These are the activations of a small neural network, seen along a few directions. Each row is one input.
Each table varies a few parts of the input and shows all the possible inputs, shuffled.
Descriptions start from the smaller parts, as in this example, which fits no table here: one of 4 places along a line, together with either a single point or one of 9 places around a ring or (one of 2 separate values, together with one of 8 places around a ring).
Shared parts are said once, and a part with two or three values counts as separate values.

Other details of the inputs shift rows strongly along two fixed directions, in all tables alike. That doesn't count.

A family of inputs:
row 1: [10,-14,-2,6,29,-34,13,17,19,20,-4,-2,-18,-3]
row 2: [6,26,-2,-14,-23,42,2,6,-15,-17,-5,7,21,1]
row 3: [5,19,3,-17,-15,41,-15,-2,-13,-29,1,-2,31,0]
row 4: [7,6,8,-6,6,45,13,1,-3,-29,0,27,21,8]
row 5: [-7,18,-1,-5,-35,25,-3,-5,-22,-14,-6,3,12,5]
row 6: [3,13,2,-9,-6,34,11,7,-13,-42,-3,21,17,10]
row 7: [-19,30,-20,-22,-22,54,-2,-10,1,-34,5,5,16,-24]
row 8: [8,6,0,0,-17,52,-8,-1,-6,-24,7,2,26,-6]
row 9: [-7,19,6,-12,-20,30,-6,-5,-17,-22,-7,-5,25,-3]
row 10: [4,-3,1,0,18,-31,-2,12,15,33,-8,-28,-6,-20]
row 11: [-32,0,-9,-6,-4,-4,4,-44,-2,-1,12,20,-26,11]
row 12: [6,-23,-10,20,6,-47,-10,8,19,42,1,-32,-25,-14]
row 13: [27,-4,-11,2,45,-5,11,63,38,11,-4,-32,5,-62]
row 14: [24,8,-7,-21,66,-24,12,76,28,-25,-7,-17,10,-54]
row 15: [-19,-15,3,23,-35,-21,-5,-35,-10,34,-4,-13,-19,20]
row 16: [-23,-31,16,31,-12,-33,0,-49,-8,33,3,11,-28,35]
row 17: [9,-13,3,-4,36,-42,-7,15,15,9,5,-8,-11,-5]
row 18: [12,17,-1,-17,-4,30,-2,10,-15,-41,7,27,18,15]
row 19: [8,21,1,-19,-2,32,12,9,-14,-31,-2,30,18,15]
row 20: [26,0,-5,-19,72,-37,13,67,35,0,-7,-16,1,-45]
row 21: [9,-27,-4,15,26,-56,-2,9,21,27,6,-9,-29,1]
row 22: [-17,-19,6,25,-31,-26,-3,-45,-5,54,-4,-10,-26,30]
row 23: [-6,1,4,8,-21,33,0,-7,-8,-10,-1,-3,15,-6]
row 24: [-23,-15,9,18,-20,-48,-1,-41,-19,31,0,13,-31,42]
row 25: [-4,-21,11,16,-5,-4,-6,-32,-4,7,11,17,-9,27]
row 26: [-7,-1,-1,8,-32,-6,-17,-24,-15,18,3,-4,-8,20]
Description of these inputs: one of 2 separate values, together with either a single point or (one of 3 separate values, together with one of 4 places along a line).
The inputs of row 20 and row 10 match in every part but the choice among 2 separate values. If row 6 is changed in the same way as row 20 into row 10, which row does it become? -> row 15
Change only the place on the line of 4 in row 23. List by row number the other rows that result. -> row 5, row 9, row 15
Change only the choice among 2 separate values in row 19. List by row number the other rows that result. -> row 2

A family of inputs:
row 27: [25,37,-10,-9,-39,67,-6,60,3,-16,-21,-33,62,-51]
row 28: [-15,2,22,5,-9,-11,-11,-19,-28,-4,-5,10,5,20]
row 29: [-2,-31,18,32,7,-16,2,-19,2,20,4,-9,-5,10]
row 30: [-2,-21,32,18,-18,-5,-12,-36,-23,13,1,2,11,33]
row 31: [8,6,8,-16,-14,28,-7,-26,-7,0,-5,2,19,33]
row 32: [39,-18,-2,7,24,-30,-10,48,16,4,5,-19,1,-17]
row 33: [-4,16,-7,-26,23,36,-10,8,7,-32,10,2,24,-37]
row 34: [-11,16,4,-22,-18,16,-17,-40,-11,-1,1,0,9,33]
row 35: [10,10,12,-14,-14,24,9,5,-22,-28,-18,11,23,32]
row 36: [-2,1,-22,0,20,-49,5,15,13,22,9,7,-32,-23]
row 37: [-6,-14,-16,15,11,-42,14,3,19,34,10,12,-39,-8]
row 38: [5,6,-25,13,-10,9,6,37,25,23,-16,-61,-16,-84]
row 39: [6,6,8,0,19,30,25,21,0,-7,-3,23,12,-11]
row 40: [-35,6,7,2,-13,-9,4,-45,-20,14,4,29,-12,13]
row 41: [-21,0,-13,-4,13,-63,14,-15,12,37,-6,-2,-38,0]
row 42: [-29,3,-2,-1,-21,-5,24,-42,-4,14,-3,22,-23,32]
row 43: [0,-10,6,20,-32,27,4,-23,-26,-14,4,29,1,47]
row 44: [1,25,-16,-29,15,14,12,32,2,-53,-13,3,17,-20]
row 45: [17,-17,0,9,49,-4,1,25,35,20,4,-17,3,-37]
row 46: [3,3,4,-8,20,39,7,28,13,-51,6,2,24,-37]
row 47: [19,3,-17,33,-16,4,5,38,30,38,-25,-54,3,-62]
row 48: [-2,17,2,-4,-18,-8,-6,-14,-21,9,7,27,-12,25]
row 49: [15,1,-11,-4,4,31,1,26,11,-47,14,5,9,-19]
row 50: [5,2,-2,-8,27,-52,1,31,10,6,-16,-21,-13,-7]
row 51: [21,0,-7,0,26,-42,-9,49,7,-2,1,-10,-12,-21]
row 52: [37,9,0,-10,8,24,1,54,-9,-39,-3,12,25,-5]
row 53: [-5,-10,13,5,-5,-45,13,-24,-7,51,-13,4,-28,39]
row 54: [-17,41,-24,-21,-61,81,-9,2,-31,-29,-4,-30,31,-40]
row 55: [0,-6,7,-2,32,-34,-20,1,13,31,7,-22,-5,-21]
row 56: [19,11,-11,-13,36,5,36,49,22,-5,-13,2,2,-19]
row 57: [-21,1,-3,-7,-17,-10,-5,-35,-7,-13,0,-4,-6,22]
row 58: [-19,9,0,-8,-23,33,17,-20,-12,-39,-10,20,6,27]
row 59: [12,2,-5,2,-21,58,-8,-24,-7,-14,13,24,16,27]
row 60: [-7,-14,1,23,-24,-6,11,-35,-16,34,8,31,-25,44]
row 61: [5,2,-13,1,2,19,9,24,3,-37,6,17,1,-10]
row 62: [36,-5,-9,-7,21,-1,-15,31,18,10,7,-8,9,-14]
row 63: [-11,-2,24,4,-11,-6,-19,-27,-22,-5,6,-1,11,18]
row 64: [-3,1,9,7,-33,-3,-24,-31,-26,-8,14,8,-1,39]
row 65: [-8,-30,8,28,-8,-37,6,-36,7,33,-5,-15,-22,38]
row 66: [-31,-26,11,19,-4,-46,-16,-45,-6,24,9,-9,-22,8]
row 67: [10,22,-4,-21,-14,39,-26,-7,-12,-24,15,13,19,13]
row 68: [21,-16,10,1,40,-20,-12,20,21,30,2,-21,8,-25]
row 69: [-17,19,8,-12,-18,-19,7,-33,-20,17,-8,15,-14,40]
row 70: [7,19,-11,-17,-13,43,-12,9,-11,-63,15,14,22,-7]
row 71: [-5,-15,-20,2,15,-40,-23,-10,20,30,18,-11,-31,-15]
row 72: [-13,-32,19,35,3,-25,8,-20,-7,30,-5,4,-16,21]
row 73: [6,-28,23,20,20,-49,-1,11,-3,33,-10,-10,-10,1]
row 74: [-22,4,-2,-11,-25,39,-1,-54,0,-10,4,13,0,30]
row 75: [-10,14,-8,-7,-28,26,-7,-14,-27,-44,7,32,8,18]
row 76: [6,-20,-19,8,24,-23,-9,6,35,24,17,-11,-29,-26]
row 77: [1,27,-19,-7,-25,10,-17,52,4,20,-7,-59,23,-57]
row 78: [32,-2,-4,-3,28,-28,8,50,11,21,-1,4,-12,-16]
row 79: [-31,-17,8,16,1,-43,-7,-28,-10,16,-1,4,-21,4]
row 80: [2,-4,-2,0,37,3,16,46,19,-28,-4,-1,6,-45]
row 81: [-6,-4,-5,2,40,-22,25,30,27,14,2,5,-16,-44]
row 82: [-12,-9,30,12,-15,-11,4,-38,-27,39,-4,24,-9,37]
row 83: [-17,-26,2,13,26,-25,-6,-17,29,35,11,-14,-24,-23]
row 84: [23,13,-11,-20,22,48,11,22,22,-27,-4,-5,26,-11]
row 85: [13,-4,3,13,-27,45,-1,-14,-16,-31,12,20,18,32]
row 86: [-13,-10,10,14,-24,7,16,-32,-17,0,-14,13,-4,52]
row 87: [-9,7,0,-11,-15,37,9,-15,1,-41,-1,6,11,13]
row 88: [12,25,4,-19,40,-7,8,46,4,-8,-3,5,11,-38]
row 89: [8,-1,15,-6,-21,14,-1,-18,-16,-16,-9,0,21,39]
row 90: [-18,-12,-15,-6,16,-50,-11,-27,23,38,2,-24,-31,-4]
row 91: [5,25,6,-26,-10,28,-5,2,-14,-46,-5,-2,29,15]
The inputs of row 50 and row 58 match in every part but one. If row 88 is changed in the same way as row 50 into row 58, which row does it become? -> row 81
The inputs of row 77 and row 38 match in every part but one. If row 55 is changed in the same way as row 77 into row 38, which row does it become? -> row 83
What do these inputs look like to the network? -> one of 5 places around a ring, together with either a single point or (one of 3 separate values, together with one of 4 places along a line)
Start at row 56 and move only the place on the line of 4, one step at a time. The first step leads to row 86. Which rows follow, in order? -> row 65, row 84
Which other rows agree with row 30 in the place on the ring of 5? List them by row number. -> row 27, row 31, row 32, row 35, row 52, row 53, row 62, row 68, row 73, row 78, row 82, row 89
Start at row 71 and move only the place on the ring of 5, one step at a time. The first step leads to row 76. Which rows follow, in order? -> row 59, row 62, row 67
Start at row 37 and move only the place on the line of 4, one step at a time. The first step leads to row 61. Which rows follow, in order? -> row 49, row 76
Change only the choice among 3 separate values in row 70. List by row number the other rows that result. -> row 57, row 66
